Each row below holds a small network's activations on one record, seen along a few directions.
After each row come some of the record's fields: DES, SIGON, SIPOR, DEKUG, GIV.
Not every record has every field; a missing one is left out.
The largest differences between rows may come from other fields.
Random noise pushes rows far along 14 fixed directions. That doesn't count. These rows show it; they differ only by the noise:
[  20  -58   42  268   52  154 -198 -139   97    4  247 -131   59  -52
   92 -506   63  173  531  -11 -465  153   26  -85   22 -263 -101 -106
 -145]
[-206 -600 -119  181   47  114  185 -288  -73   72 -192   80  318  391
  100 -256  329  -55 -507   28 -391  244  174  221  142  346  152 -152
  -39]
[-150 -358 -305 -205   71  -96 -339 -255  -38 -121  214  -96 -135   -7
 -289  231  612  280   86   64  195  281   99  -65 -174 -227  478 -158
 -157]
[ -98  212  161  110 -275   51 -113  264  -45 -193   14  404  -61  128
  100  257  136  125 -478  317 -158 -403  -20  111   37 -116  -10  167
  -63]
[ 164  114 -188   63  367   16  -27 -183   24  -47 -291  223 -216  334
  115 -189 -243 -298  396 -146   12  165 -124  -76  -33  231 -369  -82
  -98]
[   2  165   57  121  -19  221  216 -108  103 -306 -309 -276  -97 -172
  -62 -711 -454 -305  -21 -412 -354   98  261  -24  150  521 -275 -110
  235]
[ 242  -43  -55  148   99  360 -260   58  263 -381 -235  -30 -159  -75
  123 -653 -252   53  125 -422 -514  248  -61  278  213  236 -403 -112
  -99]
[ -15  402   45  -21 -218  -73  163  296  -44   13   27  111 -116  -78
   20  104  -33 -200  158  203 -205 -308  -90 -415   26 -108 -112  -66
   10]
[-249   91  173  -57 -304  -86  -29   -6   97   70  -26  -28  -47 -100
 -201  314  133   47 -462   76   -4 -290  295  102 -114  104  104  128
  108]
[  41   66 -360 -126  168  223  478 -498   17 -146 -107 -510 -167  -96
 -129  -67   34   77 -188 -240  350  530  283 -364  -18  312 -129 -490
 -281]
[-389  308  222  135 -216   65  142 -127 -195 -317  210  211 -114  -98
  171  -52   24   38 -317  359 -149 -545  224  -85    9    0   73  215
 -166]
[-258 -202  -25   34 -295   18  -80  104   56  357 -186 -228  -57 -243
  -69  -27  -28   41  232 -149 -127  -54   20  -93 -194   77  183 -102
  457]
[-211 -124   82 -157  181 -226  -73 -171  328  264  156  148  107  164
   50   49  222  -87 -183   29 -213 -191  311  288  133  229  343  172
 -232]
[ 266   40 -156  -52   77   10  261  335 -212 -347  266  -47   58  -39
 -159   93  325   84 -223  227 -256  106 -344 -198   66 -208  208 -506
 -249]
[  90  418    9 -140  -95 -100  320  172 -148  -77  -89   28 -298 -217
 -125  428 -120 -228  -57  132  -61 -348 -278 -272 -209  104 -433 -224
 -201]
[  28   97 -283    3 -129  208  257  -79 -207 -229 -137  331  -81  384
  -25   60  165  139 -438  194  -16  165 -122 -400  132  235  187 -544
  -22]

[-282   67  145 -200 -201 -148   63 -271 -107  -27  453 -237 -102 -539
 -152  -79   67   16  394  146 -327 -380   43 -311 -119  -55   80  -79
 -233]
DES is mol, SIGON is fidu, SIPOR is nis, DEKUG is rir, GIV is gem
[ 224  208  111  -57 -223  122 -550  138  393  -97  -79  272 -129  120
 -199 -205  -84  151  134 -214 -310   71   40   72  189   42  -10    8
  224]
DES is zigoz, SIGON is muge, SIPOR is vavam, DEKUG is zavu, GIV is mosa
[ 107   47 -210 -442  -57 -111 -152  246 -120 -348 -295  322 -399  -99
 -186  -36 -201 -342  317 -185  -42 -110 -419 -207   86  355  132 -150
  264]
DES is vara, SIGON is muge, SIPOR is nis, DEKUG is rir, GIV is mosa
[ -84  273  -61   27   63  135  453   28 -140 -373 -103   67  -16  132
  219 -334 -114 -308 -268   63   56  -35  228 -266  319  215  166   45
   15]
DES is vara, SIGON is fidu, SIPOR is vavam, DEKUG is nevil, GIV is gem
[-444 -539 -474 -173  198  -80   42 -300 -113   -6 -184   85  -26    3
  411 -232  176 -232  153 -106  -41   99  120 -113  166  264   97   61
 -339]
DES is zigoz, SIGON is fidu, SIPOR is nis, DEKUG is vori, GIV is mek
[ 451 -102  214    3   58  157   91  312  232  -91  -46 -487  144 -402
  -79 -109 -174   30 -201 -324 -320  142 -171  500   23   14 -539  -32
 -167]
DES is zigoz, SIGON is muge, SIPOR is nis, DEKUG is rir, GIV is mosa
[-270 -169 -152  -42   -7  288  477  161  -79  188  -14 -441 -116 -652
  689   96 -198  270   20  -64  351 -166 -174   57  -74   -8  -24   56
 -251]
DES is mol, SIGON is muge, SIPOR is nis, DEKUG is rir, GIV is mek
[-183 -180 -255   -4  466  174  299 -110 -179   64 -245 -170 -305 -273
  506  142 -445  200  -64 -247  681  -53 -290  380 -321  357  114  -43
  -62]
DES is mol, SIGON is damoz, GIV is mek
[ -12   -4 -207  261  -90  428   62  -77  -81   24 -436  464 -225  317
  430   77 -218  301 -319   18  -74  -37 -315   46  -55  331 -420 -328
 -147]
DES is zigoz, SIGON is fidu, SIPOR is vavam, DEKUG is zavu, GIV is mek
[  36  452   77 -248  -46  -73  146  316  100 -465  196  -30 -134 -298
  -77  -68    3 -232 -252   59 -153 -297  165  -83  282   63  100   96
 -179]
DES is mol, SIGON is muge, SIPOR is vebig, DEKUG is fimo, GIV is mek
[ 327 -184  -10  -36  -10   11 -210  485  181  161 -100  136   26   12
  -63   52   33   95   50 -144 -496   15 -488  226   41   28   23 -305
   92]
DES is vara, SIGON is fidu, SIPOR is vavam, DEKUG is nevil, GIV is mosa
[  58   66  -69   73   11   53 -416  129  228  247  -75    1  -70  166
   83  101   -7  213  358 -102  533  223  146   25  -48 -370  166  293
  319]
DES is zigoz, SIGON is muge, SIPOR is vebig, DEKUG is ruli, GIV is gem
[ -27 -217 -153 -101  232  -23    9 -194   64   64 -142  -30  -77  -10
  114  -23   31 -163  142 -158   55  143   22  147    5  177 -198   76
 -230]
SIGON is muge, SIPOR is vebig, DEKUG is ruli, GIV is mek
[  62  234   43   58 -320  171  192  147   34   36   17 -268  -43 -283
  -40   71  -76  202 -114  -12  -22  -21   11 -239   13  -85 -198 -197
   17]
DES is mol, SIGON is fidu, SIPOR is vebig, DEKUG is ruli, GIV is gem
[-136  -17 -207   75  -42  196   88   40 -160   30   99   18 -186 -157
  333 -158  110  107  504  163 -204  -79 -257 -388  -30 -197   40 -201
 -167]
DES is mol, SIGON is fidu, SIPOR is vavam, DEKUG is nevil, GIV is gem
[-136  215  185  157  -25   47  -84   19  -60  -54   13    0   40  126
  213  -33 -137  -31  118  152  610  -69  305   -2   -5 -332  171  622
  340]
DES is vara, SIGON is muge, SIPOR is nis, DEKUG is rir, GIV is gem
[  53 -228   83  316  506   26  283 -221 -339  -86  107 -238  123  -42
  240  -16  -34  -67   17  121  177   29 -152  399 -283 -192 -384  201
 -359]
DES is zigoz, SIGON is muge, SIPOR is vebig, DEKUG is somos, GIV is gem
[ -52 -154 -105  239  236  320  123  157   79   89  -39 -434   53 -230
  720 -244  -78  129  255 -115  435  216  150  193   98 -397 -158  486
 -168]
DES is zigoz, SIGON is muge, SIPOR is vebig, DEKUG is fimo, GIV is mosa
[ -59   23   45  -47 -287  223  -48  353   96 -290   96  119   89  -41
  203  -82  230  243 -531  115  -33  -46  158   98  430 -125  369  207
   21]
DES is vara, SIGON is muge, SIPOR is vebig, DEKUG is somos, GIV is gem
[  82  179 -229  116  -36  155  -25 -311  252  319   67   29  140  371
  107 -187  -39  366  204  -80  218  511  235 -523  245 -151   23 -283
  -52]
DES is vara, SIGON is fidu, SIPOR is nis, DEKUG is mana, GIV is mosa
[ 125  -82 -192   67 -172  149  287  397  -16  205  -16 -142  240   35
  123   53  216  138 -171  104  -63  254 -125 -269  172 -184  160 -349
   88]
DES is zigoz, SIGON is muge, SIPOR is vebig, DEKUG is fimo, GIV is mek
[ -14  -35 -141  -67   42  -28 -132   26 -145  -50 -111  -32 -222   15
  -70    2    4 -138  429   -8  228   26  -90 -214 -175  -92  206    9
  270]
DES is vara, SIGON is fidu, SIPOR is vavam, DEKUG is muru, GIV is mosa
[-109 -183  -10   85  -48 -189 -150  308 -198  144 -144  266   25  100
  -12  231   37  -91  -29  128  -42 -258 -255  152 -201  -20  189   23
  291]
DES is zigoz, SIGON is fidu, SIPOR is vebig, DEKUG is fimo, GIV is mek
[-203  106  122  191 -377  138 -375  271  348  296   32   77   89  -36
  378  -34   31  353   60   16   58 -116  339   24  197 -385   45  435
  101]
DES is zigoz, SIGON is fidu, SIPOR is vebig, DEKUG is somos, GIV is mek
[-203  197  113  -47 -516  178 -208   46  133   52   47  231 -164 -114
   95  136   15  420 -191   92   -8 -279   91 -128  120   -9  168   49
   87]
DES is vara, SIGON is fidu, SIPOR is vebig, DEKUG is ruli, GIV is mosa
[ 232  174   53   17  233 -167 -244 -335 -199 -534 -219  284 -202  299
 -473  -32 -234 -295 -112 -124   49   65  -45  166 -197  263 -465   -1
    6]
DES is zigoz, SIGON is fidu, SIPOR is nis, DEKUG is vori, GIV is mosa
[ 462 -170 -216   54  487 -137   31  132 -342 -338 -384  117   41  493
 -153  258  -61 -370 -111  -57  600  481 -344  213 -156 -115 -315   90
  117]
DES is vara, SIGON is muge, SIPOR is nis, DEKUG is mana, GIV is mosa
[-132 -268  164  246  297  -61 -112 -321   84   80  212 -171  274  111
  137 -431   76  -42  193  -45  -62  128  379  316   63 -146   98  392
  -87]
DES is vara, SIGON is fidu, SIPOR is vebig, DEKUG is ruli, GIV is mosa
[-145   23 -138 -171 -273  -17 -264  335  178  193    6   12 -119  -35
   40  459  334  301 -112   81  405  -58  146 -119  -10 -335  491  150
  177]
DES is zigoz, SIGON is fidu, SIPOR is vavam, DEKUG is nevil, GIV is mosa
[  83   74 -103 -148  -13  -78  -50  -29    1 -334  -61   45  -35  173
 -196  221  271  -93 -437   38  267  132  287  -18  124  -33  -38  131
 -182]
DES is zigoz, SIGON is fidu, SIPOR is vebig, DEKUG is fimo, GIV is mosa
[ 130  -46   81   33  235  -98 -209 -159    7 -149  191   82   95  228
 -222 -158  131  -14   77   31    8  161   81  168   30  -89  217   70
   31]
DES is mol, SIGON is muge, SIPOR is vebig, DEKUG is somos, GIV is gem
[-157 -378  -93  -26  -66  -48   89 -221   47  385   11 -152  284  123
 -131 -179  147   -2  112  -46 -139  253  124 -157    6  194  388 -278
  295]
DES is mol, SIGON is muge, SIPOR is nis, DEKUG is rir, GIV is mek
[ -42  207  -30 -155  257 -246  543 -404 -281  -22  587  -66    4 -165
 -169  -80  154 -185  309  349 -415 -234 -163 -533  -53  116  131 -578
 -577]
DES is mol, SIGON is fidu, SIPOR is vebig, DEKUG is fimo, GIV is mek
[ 183 -341 -235  -98 -204  -18 -454  181  -62 -215 -193 -146  -56  -71
 -286  203  316   49  106 -131   56  368 -115  -23 -102 -367 -328   33
   14]
DES is zigoz, SIGON is fidu, SIPOR is nis, DEKUG is rir, GIV is mosa
[  94  -37  -40  -29 -300   43  -10  668 -171   47 -247  489  -26  150
  175  425   79   23 -282  238 -108 -274 -549   26   37  -92  108  -44
  238]
DES is vara, SIGON is muge, SIPOR is vavam, DEKUG is zavu, GIV is mosa
[  -4  -76  -80  -63  538  -24   28 -410 -198 -658  275  -88    0  126
 -215 -213   29  136 -427  -64  499  242  221  340  -26  140  628    8
  -68]
DES is mol, SIGON is fidu, SIPOR is nis, DEKUG is mana, GIV is gem
[ 201  140  108  100  583 -123   77 -221 -193 -260  264  128   23  208
   37  136 -150   33  -93  139  417    2 -183  326 -176 -143  -59  127
 -330]
DES is vara, SIGON is muge, SIPOR is nis, DEKUG is mana, GIV is gem
[-218 -191 -102 -168   43   74   91 -263 -137 -486  -44  -22 -200 -197
   79    5  288 -112 -374   15  -40  -90  180  167   54  161 -152  224
 -471]
DES is vara, SIGON is fidu, SIPOR is vavam, DEKUG is nevil, GIV is mosa
[-320  421  138   25 -224   65  156 -237 -165  -38  118  357 -213   62
  181  282  -40  140 -231  371  233 -480  126 -243  -88   23   61  125
 -121]
DES is zigoz, SIGON is fidu, SIPOR is vavam, DEKUG is zavu, GIV is mosa
[ -85  116  111  268 -273  197 -117 -680 -233 -363 -120  116 -101  115
 -454 -250 -219  233 -270  -76 -117  137  136 -114 -246  311 -396 -336
  165]
SIGON is muge, SIPOR is nis, DEKUG is mana, GIV is mek
[-578 -135  -95  -11 -598  263  238 -159 -365 -193   89   69  -35 -260
  338 -380  280    4  166  342 -290 -233  152 -658  239  -66  257   69
   49]
SIGON is muge, SIPOR is nis, DEKUG is rir, GIV is gem
[ 212  109  -19 -170  200    0  117  328  -17 -262  155 -238  -92 -379
  153  121  -33   -7   72  -33  183  -14 -236   92   40 -256 -156  139
 -312]
DES is vara, SIGON is muge, SIPOR is nis, DEKUG is vori, GIV is mosa

Which values does each new row have?
[  74   -8  -26   27  217 -192 -350  213 -204 -525  124  -56  -77 -109
 -224  191  109   29  -93   41  306    8  -71  302 -249 -388   38  243
  -20]
DES is mol, SIGON is fidu, SIPOR is nis, DEKUG is vori, GIV is mek
[ 191  165 -100 -200  155  -68  184  347   67 -166 -254   50 -132  -23
  205   43 -113 -468   -2  -98   74  -71  -64   -5  251  117 -287  247
 -170]
DES is vara, SIGON is fidu, SIPOR is vebig, DEKUG is fimo, GIV is mosa
[  99 -421  130  165  156   94 -230   30  196  490 -120  114  170  136
  204  -84 -332  328   -9 -232 -204  -29 -342  629 -119  251   75 -138
  181]
DES is zigoz, SIGON is fidu, SIPOR is nis, DEKUG is rir, GIV is mosa
[-102 -318 -268 -226  239 -288  112 -101  -36  -60  -39   58   90    7
  -53   83  152 -271 -210 -108 -171   36   -4   67   72  269  -60 -131
 -387]
DES is zigoz, SIGON is fidu, SIPOR is nis, DEKUG is mana, GIV is mek
[  -4  262  119 -183   92 -241 -341   92  101  170  421  318 -176 -132
  -42   92 -247  280  457   72 -116 -421 -375  -59  -70  -40  494 -197
   15]
DES is vara, SIGON is fidu, SIPOR is nis, DEKUG is vori, GIV is mosa
[ 145  177   72   25 -471  154  215  507   -6  291  -10 -347  -29 -488
  -24  362  -91  308   -3    5   -2  -83 -326 -249 -119 -269 -196 -293
  162]
DES is vara, SIGON is fidu, SIPOR is vebig, DEKUG is ruli, GIV is gem
[ 439  191  -48  -40  335 -140   35  464  122 -388  365 -316  292  -40
  -89  -51   71   -8 -144  -27  228  312  105   76  236 -519   73   57
 -278]
DES is zigoz, SIGON is fidu, SIPOR is nis, DEKUG is rir, GIV is mek
[ 115 -118 -104  -14  148 -212  510  369 -265   23    0 -264  305  -58
  -64  454  150 -190 -478  139  307   87 -154   30 -139 -188  -47  -72
  -68]
DES is zigoz, SIGON is muge, SIPOR is nis, DEKUG is mana, GIV is mek
[ -13  392  211  133 -223  116 -350  -32  383   20   66  250  -29  215
   68  123  -52  368 -388   58  162 -152  418  168  156  -81  -59  281
  -77]
DES is mol, SIGON is fidu, SIPOR is vebig, DEKUG is fimo, GIV is mek
[ 130  137  293  -54  121 -140 -368  -63  347   -8  207  162  -20   46
  -67  -27   16  -53  111  -35 -340 -210  130  346   80  -60 -205  307
 -316]
DES is vara, SIGON is fidu, SIPOR is vavam, DEKUG is zavu, GIV is mosa
[ 268 -491 -199  145   63   64  123  243 -126   27 -368 -212  211  132
 -100  188  286 -148 -337  -76 -140  436 -226  261  -97  -47 -450 -170
  -19]
DES is mol, SIGON is muge, SIPOR is vebig, DEKUG is fimo, GIV is mek
[ 161   32  -49  374  146   27 -119   42 -270 -322  211   82  202  353
   -2 -123  277   73   49  311  117  250   56 -109   -9 -583  -31   64
 -111]
DES is zigoz, SIGON is fidu, SIPOR is vebig, DEKUG is fimo, GIV is mek
[-348   28  231   58  -88 -205   60 -582   14  399  -33  -51    9   54
    9  111  -12 -295  246   97  106 -224  440 -110 -173   63 -392  446
  -97]
DES is vara, SIGON is fidu, SIPOR is vebig, DEKUG is ruli, GIV is mosa
[ 135  -87   17   -3  256  -19 -107  127  -13  -93 -154 -123 -159 -198
  102   75 -160 -171  211 -176  152  -25 -185  360 -173  -65 -416  287
 -100]
DES is zigoz, SIGON is muge, SIPOR is vebig, DEKUG is ruli, GIV is mosa
[ -61  116  145  -40 -326   46   85  161  -80  -17 -198   76  -60 -146
 -121   10 -252  -23 -205  -55  -98 -215 -130  -43  -29  263   32  -87
  400]
DES is vara, SIGON is muge, SIPOR is nis, DEKUG is vori, GIV is mosa
[ -48  -65   93   -3  146  -96  251 -228 -242 -109  119 -100  156   79
 -195  -38    1  -90 -198   90  193   62   52   21  -81  118  308  -47
  176]
DES is vara, SIGON is muge, SIPOR is nis, DEKUG is vori, GIV is gem
[  -1  490  -76   73  100   88  -33 -233 -107 -393   16  240 -185  206
 -115 -290 -405  155  -17  -61  380   90  105 -299   18  188  243 -230
  254]
DES is zigoz, SIGON is muge, SIPOR is nis, DEKUG is vori, GIV is mek
[ -85   57  -18 -201 -274   48 -150 -138   85 -146  -73   11 -207 -268
 -151  -86 -118   74  -39 -189 -235 -100   21 -114   53  273 -158 -144
  -48]
DES is zigoz, SIGON is fidu, SIPOR is nis, DEKUG is vori, GIV is mosa
[ 101  375 -152  134  115   42  180  165  148  434 -155  298   -3  498
  303   24 -207  -67  267  109  160   55  -73 -410   98   21  118 -216
  178]
DES is mol, SIGON is fidu, SIPOR is vavam, DEKUG is nevil, GIV is mek
[ 308  303  -49 -106 -204  154 -139  476  268 -156  -50 -193 -170 -291
  -37  193  -11  174  -28 -152  125  131  -47  -41  114 -286 -322   18
  -89]
DES is mol, SIGON is muge, SIPOR is vebig, DEKUG is ruli, GIV is mek
[ 107   30  -31 -248  177 -230 -238   78  171  123  188  326   16  255
 -108  123  137   -1  154   46   61    0  -80   28  139   -5  484  -17
   36]
DES is zigoz, SIGON is muge, SIPOR is vebig, DEKUG is ruli, GIV is mosa
